Each row below holds a small network's activations on one input, seen along a few directions.
Each table varies a few parts of the input and shows all the possible inputs, shuffled.
Descriptions start from the smaller parts, as in this example, which fits no table here: values(3) and (point or line(11) or (line(4) and ring(5))).
Shared parts are said once, and a part with two or three values counts as separate values.
(in the rows, 128 means zero)

Other details of the inputs vary at random and push rows far along three fixed directions, the same in every table; ignore that.

A family of inputs:
R1: [112 139 122 136 120 139 110 130 143 106  87 102]
R2: [129 115 119 125 121 130 116 122 116 129 143 138]
R3: [128 105 124 125 132 134 130 122 132 132 132 136]
R4: [127 104 128 128 133 132 124 123 130 134 134 135]
R5: [127 106 125 130 131 135 128 122 131 134 134 136]
R6: [141 115 126 126 126 131 118 118 124 126 139 140]
R7: [126 106 127 129 128 134 127 122 131 133 136 137]
R8: [132 105 129 128 131 133 125 122 128 133 132 136]
R9: [130 116 116 126 120 131 119 118 119 130 143 137]
R10: [133 106 125 125 130 134 131 121 130 131 131 137]
R11: [110 137 126 138 119 138 105 134 140 109  88 104]
R12: [113 139 121 139 117 140 112 131 142 106  89 102]
R13: [117 138 121 139 115 141 114 130 138 105  87 103]
R14: [135 164 131 121 125  90 145 141 134 158 128 145]
R15: [128 147 119 134 118 139 105 125 136 101  92 108]
R16: [114 224 163 130 168 123 164 148 102 112 136  86]
R17: [127 107 128 129 125 134 127 121 130 131 136 137]
R18: [132 107 126 124 127 133 131 121 128 130 132 137]
R19: [130 103 123 128 130 130 130 126 131 129 134 134]
R20: [129 104 124 127 127 130 130 125 131 127 136 134]
R21: [142 163 136 121 121  95 133 149 138 160 128 139]
R22: [131 155 137 119 123  95 146 148 145 164 127 134]
R23: [134 155 137 124 126  97 145 149 143 169 124 134]
R24: [119 146 116 140 116 130 109 125 131  97  90 112]
R25: [130 115 118 125 122 128 115 118 119 130 143 137]
R26: [112 176 149 134 168 160 151 124  90  74 143  88]
R27: [131 116 124 129 127 126 122 114 119 125 136 146]
R28: [130 115 124 130 124 127 121 118 118 125 133 148]
R29: [126 105 129 128 130 131 124 122 131 132 136 136]
R30: [125 135 161 122 179 160 169 121  86 107 186 111]
R31: [119 146 111 135 112 133 103 129 129 101  98 101]
R32: [130 105 126 126 124 129 130 124 130 126 137 135]
R33: [126 142 147 115 175 156 162 118  78 103 197 112]
R34: [129 154 141 122 122  95 139 152 143 166 126 136]
R35: [130 106 130 127 126 133 126 125 125 131 132 138]
R36: [134 105 125 127 124 130 131 124 127 127 134 135]
R37: [133 153 139 123 126  96 141 153 142 168 122 135]
R38: [131 106 130 127 127 132 125 121 127 132 133 136]
R39: [144 114 121 126 124 129 124 122 125 122 139 139]
R40: [127 147 121 139 116 140 102 125 135 104  94 109]
R41: [112 138 128 138 118 138 104 129 140 107  89 102]
R42: [131 155 132 124 126  96 148 152 147 168 125 133]
R43: [135 104 124 127 128 131 131 125 129 128 133 135]
R44: [142 117 120 127 123 134 126 120 126 124 139 141]
R45: [129 153 138 123 127  94 140 154 144 170 123 135]
R46: [129 107 125 127 123 134 131 122 131 129 136 137]
R47: [133 106 123 128 127 135 133 123 130 131 132 136]
R48: [132 115 112 125 118 130 123 120 120 128 142 137]
Description of these inputs: line(6) and (values(3) or ring(5)).
Q: Changing only the line(6) part turns R8 into R10. The same change can be made to R27. Which row results?
A: R14
Q: Change only the values(3) part in R27. List by row number the other rows that result.
A: R6, R25
Q: Which other rows agree with R24 in the line(6) part? List them by row number.
A: R19, R20, R31, R32, R36, R39, R43

A family of inputs:
R49: [177  81  80 130  94 151  68  59  84  78 157 197]
R50: [181  71 111 100 107 100 135 133 158 210 171 193]
R51: [100 128 156 137 158 184 101 126  80  65 141  76]
R52: [180  70 124 104 101 102 146 128 161 204 161 201]
R53: [115 168 146 109 137  92 169 163 122 144 174 108]
R54: [137 159 121 158  73 114  88 146 196 133  10 104]
R55: [100 183 172 123 162 110 133 139 116 181 158 129]
R56: [ 77 159  94 148  65  96  68 151 167 146  23 104]
R57: [133  23 102 146 129 164 131  85 135  93 120 184]
R58: [128 168 168 125 167  87 196 141 121 138 123 142]
R59: [114 157  71 141  71 101  82 153 187 138  28  82]
R60: [105 168 147 117 142  94 163 164 105 156 165 113]
R61: [ 86  32  99 137 118 164  90  70 115 125 147 168]
R62: [109 155  79 139  66  92  79 153 187 130  32  85]
R63: [156 225 113 117 133  82 163 122  78 120 177 155]
R64: [122 131 164 151 184 194 135 112 110  53 111 103]
R65: [143 172 155 111 154 104 147 158 125 159 169 105]
R66: [137 169 152 130 147 108 203 148 134 149 145 118]
R67: [163  68  90 100 101  93 159 132 157 203 171 188]
R68: [122 127 178 143 183 178 133 102  96  49 101 104]
R69: [153  27  93 127 120 174  83  93 126 118 151 144]
R70: [113 128 130 130 152 196 158 113 109  54 127  75]
R71: [133 171 167 109 143 100 146 165 123 150 173 112]
R72: [ 88 133 157 139 164 191  97 116  78  77 138  82]
Q: What do these inputs look like to the network?
A: values(2) and (point or line(11))
Q: Changing only the values(2) part turns R59 into R69. The same change can be made to R70. Which row results?
A: R52
Q: Change only the values(2) part in R56. List by row number the other rows that result.
A: R72
Q: Change only the values(2) part in R58. List by row number the other rows that result.
A: R68
